A small network was shown many inputs. Here are its activations along a few directions, one row for each input.
Each table varies a few parts of the input and shows all the possible inputs, shuffled.
Descriptions start from the smaller parts, as in this example, which fits no table here: one of 5 places around a ring, together with either a single point or one of 9 places along a line or (one of 3 separate values, together with one of 6 places along a line).
Shared parts are said once, and a part with two or three values counts as separate values.
In the rows, zero is written as 128.

Other details of the inputs shift rows strongly along two fixed directions, in all tables alike. That doesn't count.

Rows:
x1: [181 157  95  81 109 119 138  92 105 159  90 142 176 164 149]
x2: [131 172 121  76 162  95 108 129 155 109  81 141 144  68 104]
x3: [172 181  62 105 120 118 111 110 140 147 109 176 176 175 138]
x4: [130 128 129 150 124 130 115 149 143 117 135 133 121 122 128]
x5: [188 147  97 116  94 109 133  92 114 146 123 162 151 159 139]
x6: [160 165  78  94 152 103 109  93 161 176 137 192 190 160 168]
x7: [172  80 131 150 109 133 126 146  99 138 147 106 128 138 174]
x8: [134 146 118 134 113 144 136 124 125 133 130 129 138 170 132]
x9: [100 124 117 141 159 129 118 112 163 144 160 167 128 133 133]
x10: [154 114 107 121 105 121 134 105  95 133 127 129 130 132 125]
x11: [ 83  78 180 202 142 159 129 152 161 138 209 134 101 155 153]
x12: [114  90 145 146 122 126 123 142 113 113 141 109  92  91 114]
x13: [139 179 129  90 134  87 118 104 159 111 102 166 129  70  82]
x14: [ 52 177 181  79 165 107 148 102 145  84  81 110  91  32  28]
x15: [130  87 132 158 119 161 124 172 108 137 143  89 127 166 180]
x16: [178 118 114 103 103 117 136 113 101 143 115 126 150 140 155]
x17: [ 76 139 134 128 158 132 121 143 144 102 110 107 103  92  87]
x18: [ 85  75 155 184 122 171 147 163  93 113 151  70  93 154 133]
x19: [133  72 107 177 111 156 120 170 100 131 162 102 112 147 157]
x20: [ 72 153 196 118 133 122 152 120 147  96 112 115  90  80  70]
x21: [104 106 161 135 133 149 143 154 114 119 121  82 116 139 140]
Description of these inputs: one of 3 separate values, together with either a single point or one of 6 places around a ring.
Q: Changing only the choice among 3 separate values turns x7 into x13. The same change can be made to x16. Which row results?
A: x5
Q: Which other rows agree with x14 in the choice among 3 separate values? List them by row number.
A: x9, x10, x12, x17, x18, x19

Rows:
x22: [136 134 121 120 130 122 125 124 132 133 126 136 137 129 133]
x23: [107 125 139 136 139 132 125 137 137 122 133 123 119 119 123]
x24: [132 128 128 123 129 123 125 131 128 126 123 126 129 120 130]
x25: [124 128 135 124 130 128 129 132 127 124 122 120 126 122 127]
x26: [109 125 144 132 138 133 131 135 135 123 130 119 120 121 123]
x27: [119 130 131 128 134 130 126 135 132 122 124 122 124 121 123]
x28: [137 142 116 118 125 125 130 114 127 136 124 140 140 140 128]
x29: [144 134 118 115 122 122 128 121 120 131 117 130 136 128 129]
x30: [118 124 145 132 133 127 130 131 136 124 134 126 120 119 124]
x31: [123 126 136 124 127 128 133 130 121 123 121 117 122 120 122]
x32: [113 124 141 134 129 132 132 133 128 119 128 118 115 118 117]
x33: [113 126 143 133 129 132 134 132 126 119 126 116 116 120 116]
x34: [138 140 115 115 127 126 127 123 124 132 116 131 141 137 131]
x35: [110 125 142 137 133 132 130 131 134 121 134 124 115 120 118]
x36: [134 130 127 125 127 122 128 121 131 130 130 137 130 126 127]
x37: [126 130 132 128 132 124 126 127 137 128 132 135 127 121 127]
x38: [136 128 125 121 125 123 127 127 123 126 121 126 129 121 127]
x39: [115 120 144 133 137 127 127 137 137 122 134 123 118 113 126]
x40: [129 133 121 124 127 128 127 128 124 126 121 126 129 127 123]
x41: [122 131 130 125 128 130 130 130 124 124 121 120 125 125 122]
x42: [163 147  91 110 117 116 122 108 121 141 117 152 152 142 135]
x43: [117 120 139 131 131 129 129 136 127 118 127 116 115 113 119]
x44: [126 115 133 144 123 140 132 134 124 134 142 123 127 149 141]
x45: [124 134 126 124 131 130 127 131 128 126 121 124 130 129 127]
x46: [119 128 133 133 135 127 125 130 139 126 135 133 124 122 125]
x47: [144 143 106 113 129 120 120 122 131 132 117 141 143 128 131]
x48: [107 128 144 136 136 133 130 134 138 122 134 124 118 124 120]
x49: [133 133 126 121 123 126 132 121 121 129 121 127 130 128 123]
x50: [160 147  99 109 119 116 125 105 125 144 120 154 152 145 136]
x51: [117 122 141 135 131 127 129 130 134 122 136 127 117 116 120]
x52: [153  36 122 219  86 184 134 168  83 159 200  97 122 224 212]
x53: [120 126 135 133 134 126 125 131 139 126 136 133 123 120 125]
x54: [171 132  87 125 107 129 126 109 111 156 133 150 159 175 158]
x55: [173 159  74  97 122 111 114 106 127 147 108 162 167 145 141]
x56: [112 122 144 131 138 132 131 134 135 123 130 120 118 118 124]
x57: [131 127 135 124 123 125 132 125 123 124 124 124 124 121 122]
x58: [114 124 144 129 129 132 134 134 123 119 123 111 118 119 118]
x59: [109 126 144 135 133 133 133 130 133 121 132 122 116 122 118]
x60: [139 139 107 120 132 122 119 122 134 137 126 145 143 134 135]
x61: [146 146 107 115 126 122 125 113 131 141 123 148 148 143 135]
x62: [114 125 145 130 127 132 136 131 124 119 125 114 117 120 116]
x63: [113 122 142 136 133 128 129 131 135 121 136 125 115 116 120]
x64: [121 124 137 132 128 128 130 131 128 120 128 122 117 117 119]
x65: [136 129 128 123 123 123 129 124 124 126 124 129 127 122 124]
x66: [130 127 133 123 129 126 128 131 127 125 122 122 127 121 128]
x67: [122 121 137 130 129 127 128 135 126 119 126 118 118 113 121]
x68: [128 130 122 127 134 124 121 128 135 130 131 136 132 124 130]
x69: [116 131 131 129 136 131 127 131 135 127 129 127 127 128 126]
Q: What do these inputs look like to the network?
A: one of 6 places around a ring, together with one of 8 places around a ring
Q: Changing only the place on the ring of 6 turns x38 into x37. The same change can be made to x41. Which row results?
A: x48
Q: Changing only the place on the ring of 6 turns x25 into x56. The same change can be made to x47. Which row results?
A: x60
Q: Which other rows does x66 become when the place on the ring of 6 takes its other values? List them by row number.
A: x22, x29, x30, x50, x57
Q: A walk changes only the place on the ring of 8. It starts at x28 and steps to x59. List the rest of the walk in order.
A: x35, x63, x51, x36, x50, x54
Q: Which other rows does x49 become when the place on the ring of 8 takes its other values? List them by row number.
A: x32, x33, x42, x57, x62, x64, x65

Rows:
x70: [126 132 123 124 130 129 128 125 129 129 126 130 132 131 125]
x71: [127 135 130 123 126 129 133 120 126 130 125 130 131 134 126]
x72: [128 135 125 121 129 129 129 128 125 127 120 124 132 131 130]
x73: [128 134 125 127 124 128 131 121 126 128 126 132 129 132 121]
x74: [130 132 131 123 128 125 131 122 129 132 125 130 131 130 129]
x75: [128 136 123 123 126 130 129 127 122 127 119 124 130 132 125]
x76: [137 126 125 123 129 126 125 133 127 129 124 126 133 125 133]
x77: [136 129 128 127 123 121 128 121 128 129 131 136 127 124 124]
x78: [126 134 129 122 129 130 133 121 128 131 124 129 131 134 127]
x79: [130 131 120 123 130 129 125 132 126 128 121 125 131 127 127]
x80: [130 130 123 127 125 127 129 122 126 128 128 132 129 129 125]
x81: [120 128 132 128 129 130 129 132 125 121 123 120 121 120 120]
x82: [131 130 119 124 129 127 124 129 125 127 122 127 129 124 128]
x83: [130 134 122 126 124 128 127 126 122 126 122 127 129 129 122]
x84: [119 135 124 134 141 128 121 128 150 135 140 146 135 133 133]
x85: [140 125 124 127 123 123 126 127 125 127 127 130 128 123 129]
x86: [124 135 126 123 129 131 132 121 127 130 123 129 131 135 125]
x87: [125 134 128 122 131 129 131 123 129 131 125 129 133 134 129]
x88: [136 124 127 129 125 122 125 125 126 133 132 134 130 126 132]
x89: [140 122 122 125 128 125 124 133 127 129 126 127 131 123 135]
x90: [127 137 123 125 124 130 130 126 121 126 119 125 130 133 122]
x91: [132 129 119 123 131 128 124 132 126 127 121 126 131 124 128]
x92: [126 136 128 125 124 131 134 120 126 129 124 129 131 136 120]
x93: [121 133 120 130 142 128 118 133 145 132 135 139 134 131 133]
x94: [132 129 129 123 130 123 127 126 130 131 128 132 133 126 130]
x95: [133 132 131 124 124 127 133 122 127 130 129 132 129 133 126]
x96: [122 137 126 136 135 129 124 124 147 135 139 147 131 133 129]
x97: [129 136 126 124 124 128 130 126 123 127 120 126 131 132 124]
x98: [135 127 125 124 128 129 127 133 125 130 123 123 134 132 135]
x99: [129 131 122 125 130 127 126 127 129 129 127 131 131 128 125]
x100: [131 129 124 126 128 123 125 127 130 130 129 133 132 123 128]
x101: [135 131 127 123 125 127 129 128 124 128 122 125 131 129 131]
x102: [123 134 121 130 137 127 120 128 142 130 136 140 132 131 131]
x103: [133 127 127 125 129 121 124 127 130 131 130 134 133 122 129]
x104: [135 130 130 124 126 123 129 121 128 131 129 134 128 126 127]
x105: [121 136 125 134 137 128 122 124 146 135 139 147 131 132 131]
x106: [129 135 126 123 126 128 129 127 123 127 120 125 131 131 127]
x107: [136 128 122 125 124 124 126 126 126 125 124 130 127 122 125]
x108: [ 70  92 198 156 144 138 138 162 137  91 141  83  72  72  99]
x109: [141 118 122 130 124 127 125 132 123 130 130 127 130 128 140]
x110: [125 134 125 123 131 131 131 124 129 130 123 128 132 135 125]
x111: [130 132 123 127 124 127 130 121 127 127 128 133 128 129 121]
x112: [126 135 121 122 130 130 127 130 124 127 118 123 132 132 127]
x113: [142 120 123 129 123 126 126 130 123 129 129 128 129 126 136]
x114: [128 131 122 125 128 126 128 123 128 129 127 132 129 128 126]
x115: [119 135 125 133 140 127 121 126 148 135 140 145 132 133 133]
x116: [135 127 121 123 128 123 124 129 127 127 124 129 129 120 131]
x117: [133 129 129 124 128 123 128 123 129 132 128 133 129 126 129]
x118: [139 124 126 129 120 126 128 128 123 128 127 127 130 130 132]
x119: [121 133 120 129 140 127 118 130 143 130 135 139 132 131 134]
x120: [135 131 130 125 124 124 131 121 128 130 130 135 127 127 124]
x121: [137 126 124 124 126 125 126 130 125 129 125 127 132 127 136]
x122: [126 133 124 125 128 128 129 123 127 130 126 130 130 131 126]
x123: [ 73 104 187 147 145 136 136 155 137  94 132  89  79  78  96]
x124: [152  21 139 227  74 191 146 170  69 157 204  80 114 231 214]
x125: [137 128 126 123 125 124 127 128 126 127 124 128 130 124 131]
x126: [139 119 119 129 126 128 123 134 124 131 128 126 131 128 136]
x127: [132 133 131 122 126 126 132 121 128 130 127 131 130 130 128]
x128: [129 132 130 121 130 125 130 125 130 131 126 129 134 130 131]
x129: [128 132 121 123 129 128 125 129 124 128 121 126 131 127 127]
x130: [ 67 103 194 151 144 137 138 157 137  90 134  86  74  75  90]
x131: [133 129 125 127 125 122 127 121 127 128 130 134 129 124 126]
x132: [133 130 125 127 123 123 129 121 128 127 131 135 127 125 123]
x133: [127 133 124 125 126 128 131 120 126 128 126 131 129 131 123]
x134: [134 133 128 123 123 126 130 127 124 126 122 126 131 129 127]
x135: [123 135 122 132 135 129 121 128 142 128 136 141 133 132 130]
x136: [128 135 125 121 130 129 127 131 126 128 120 124 134 131 129]
x137: [126 136 123 122 128 130 128 128 123 128 118 124 132 132 127]
x138: [126 136 127 124 127 131 133 120 125 130 124 129 130 135 123]
x139: [138 124 127 130 123 123 126 124 125 132 134 134 129 127 131]
x140: [131 128 125 127 127 122 126 123 129 130 129 134 131 124 127]
x141: [132 132 127 120 128 126 128 129 126 128 121 125 132 127 131]
Q: What do these inputs look like to the network?
A: one of 2 separate values, together with one of 4 places along a line, together with either a single point or one of 8 places around a ring
Q: Changing only the place on the line of 4 turns x93 into x135. The same change can be made to x103. Which row results?
A: x77
Q: Changing only the place on the line of 4 turns x97 into x136. The same change can be made to x124. Which row results?
A: x87
Q: Which other rows does x82 become when the place on the ring of 8 takes its other values? List them by row number.
A: x72, x109, x116, x121, x129, x137, x141
Q: A walk changes only the place on the line of 4. It starts at x98 and steps to x141. List the rest of the walk in order.
A: x101, x134
Q: Which other rows agree with x139 in the place on the line of 4 and the choice among 2 separate values? List them by row number.
A: x71, x80, x104, x105, x127, x131, x133, x138
Q: Which other rows does x98 become when the choice among 2 separate values takes its other values? List them by row number.
A: x128
Q: A walk changes only the place on the line of 4. It starts at x79 and steps to x129. List the rest of the walk in order.
A: x81, x83
